These are the activations of a small neural network, seen along a few directions. Each row is one input.
Each table varies a few parts of the input and shows all the possible inputs, shuffled.
A made-up example of a description, with smaller parts first: one of 3 separate values, together with either a single point or one of 11 places around a ring or (one of 4 places along a line, together with one of 5 places around a ring).
Shared parts are said once, and a part with two or three values counts as separate values.
In the rows, zero is written as 128.

Other details of the inputs vary at random and push rows far along two fixed directions, the same in every table; ignore that.

Table:
x1: [109 111 140 135 108  83  88 114  54 179 159 100]
x2: [131 144 131 152 138 181 156 101 203 120  89 107]
x3: [134 123 134 131 126 132 132 115 131 143 140 114]
x4: [137 130 112 143 141 170 154  76 195 120 105 126]
x5: [ 98 169 158 219 151  92  67  56 120 152 117  52]
x6: [135 114 120 117 132 140 127 141 127 119 112 149]
x7: [ 99 132 146 136  99  67  75 131  41 176 177  89]
x8: [149 161 148 163 168 188 149 127 213  76  71 125]
x9: [149  98 114  64 114 130 154 178 109 117 147 179]
x10: [108 151 125 201 149 110  58  62 119 139 105 106]
x11: [140 100 107  64 106 140 161 190 111 115 136 182]
x12: [140 156 155 151 147 176 164 114 204 110  97  97]
x13: [107 113 126 127 106  69  91 107  55 174 174 112]
x14: [131 136 130 118 130 144 125 162 128 108 121 145]
x15: [140 103 109  65 116 119 166 181 116 107 146 181]
x16: [127 134 128 129 127 120 145 126 137 130 133 111]
x17: [132 132 121 123 134 125 133 155 131 103 123 142]
x18: [139  97  99  65 112 120 160 168 110 116 152 186]
Description of these inputs: one of 2 separate values, together with either one of 4 places along a line or one of 5 places around a ring.
Question: Changing only the choice among 2 separate values turns x18 into x13. The same change can be made to x17. Which row results?
Answer: x16

Table:
x19: [146 109 128  90 124 159 162 126 146 139 135 152]
x20: [115 105 115  76  93  65 144 133  67 179 200 125]
x21: [132 154 137 150 135 158 123 160 158 103 100 124]
x22: [126 103  98  88 126  89 101 178  58 103 149 203]
x23: [103 151 153 219 131 116  33  56 100 174 108  61]
x24: [134 145 155 163 149 131 119 126 150 107 100 106]
x25: [118 113 138  70  93  64 113 212  19 137 201 149]
x26: [115 172 166 207 151 114  61 118 118 120 111  76]
x27: [109  78 120  49  69  47 128 149   8 197 223 143]
x28: [153 124 109  93 134 164 220 119 207 112 129 131]
x29: [107 162 161 212 146 113  55  95 107 150  93  70]
x30: [164 111 125  92 134 190 185 128 199 108 112 156]
x31: [156 120  98 106 148 158 153 153 171  59  87 192]
x32: [ 92 149 141 206 131 113  64  44 123 174 114  56]
x33: [135 129 138 112 137 146 155 158 139 108 122 145]
x34: [118 132 108 126 121 149 176  97 178 134 122 106]
x35: [155 111 113  92 131 177 208 116 204 115 125 140]
x36: [126 137 100 152 152 153 105 134 151  83  74 168]
Question: Changing only one part turns x19 into x23. The same change can be made to x33. Which row results?
Answer: x29
Question: What is each input in this table made of?
Answer: one of 3 separate values, together with either a single point or one of 5 places along a line
Question: Change only the place on the line of 5 in x30. List by row number the other rows that result.
Answer: x24, x26, x28, x35

Table:
x37: [144  90 105  54 112 120 159 186  95 117 159 188]
x38: [134 129 121 107 128 150 165 124 165 128 126 130]
x39: [115 153 134 174 146 133  93 110 130 119 108 116]
x40: [141 135 125 119 137 166 186 125 200 107 105 124]
x41: [137  97 111  74 104 126 163 146 120 142 156 149]
x42: [126 157 140 191 162 135  96  91 157 108  87 107]
x43: [136 141 128 144 141 151 159  98 188 119 107 114]
x44: [139 134 127 127 143 150 150 146 161  96 107 143]
x45: [132 110 121  92 117 103 123 167  88 127 150 158]
x46: [105 130 149 153 110  44  31 139   5 164 172 104]
x47: [133 124 118 119 134 140 133 139 139 115 103 152]
x48: [105 139 149 171 121  82  68  94  73 176 146  77]
x49: [147 116 120  88 125 171 200 143 180 112 124 146]
x50: [129 138 137 128 133 157 156 117 172 127 118 117]
x51: [136 142 129 144 151 161 141 134 176  94  99 138]
x52: [129 132 128 130 130 143 145 119 150 139 125 114]
x53: [137 109 123  93 114 137 163 136 136 134 145 140]
x54: [112 171 156 211 153 118  62  96 127 123  99  83]
x55: [119 115 117 108 115  96 103 149  70 135 153 153]
x56: [113 117 132 124 105  67  69 161  28 151 170 131]
x57: [121 105 120  96  95  83 125 141  62 161 172 129]
x58: [125 121 135 113 115 119 137 134 103 148 148 119]
x59: [128 136 123 140 137 145 129 133 150 106 106 141]
x60: [128 101 121  75  98 104 148 151  87 153 173 143]
x61: [ 97 141 159 180 122  75  53  86  62 179 153  68]
x62: [134 126 117 127 139 144 134 127 152 108 106 152]
x63: [119 141 132 167 137 126 109  79 142 141 121  94]
x64: [135 105 112  94 108 125 157 128 123 138 149 141]
x65: [131 145 136 153 150 161 126 135 167  96  98 124]
x66: [146  89 104  45 103 138 197 162 126 128 164 170]
x67: [117 149 137 178 141 135 104  75 158 142 108  88]
x68: [127 157 142 192 157 151  95 104 164 104  82  99]
x69: [139 104 107  71 114 137 158 171 122 113 135 179]
x70: [136 152 136 173 156 161 115 104 173 103  79 123]
Question: Changing only one part turns x47 into x41. The same change can be made to x68. Which row results?
Answer: x48
Question: What is each input in this table made of?
Answer: one of 2 separate values, together with either one of 5 places around a ring or (one of 3 separate values, together with one of 4 places along a line)
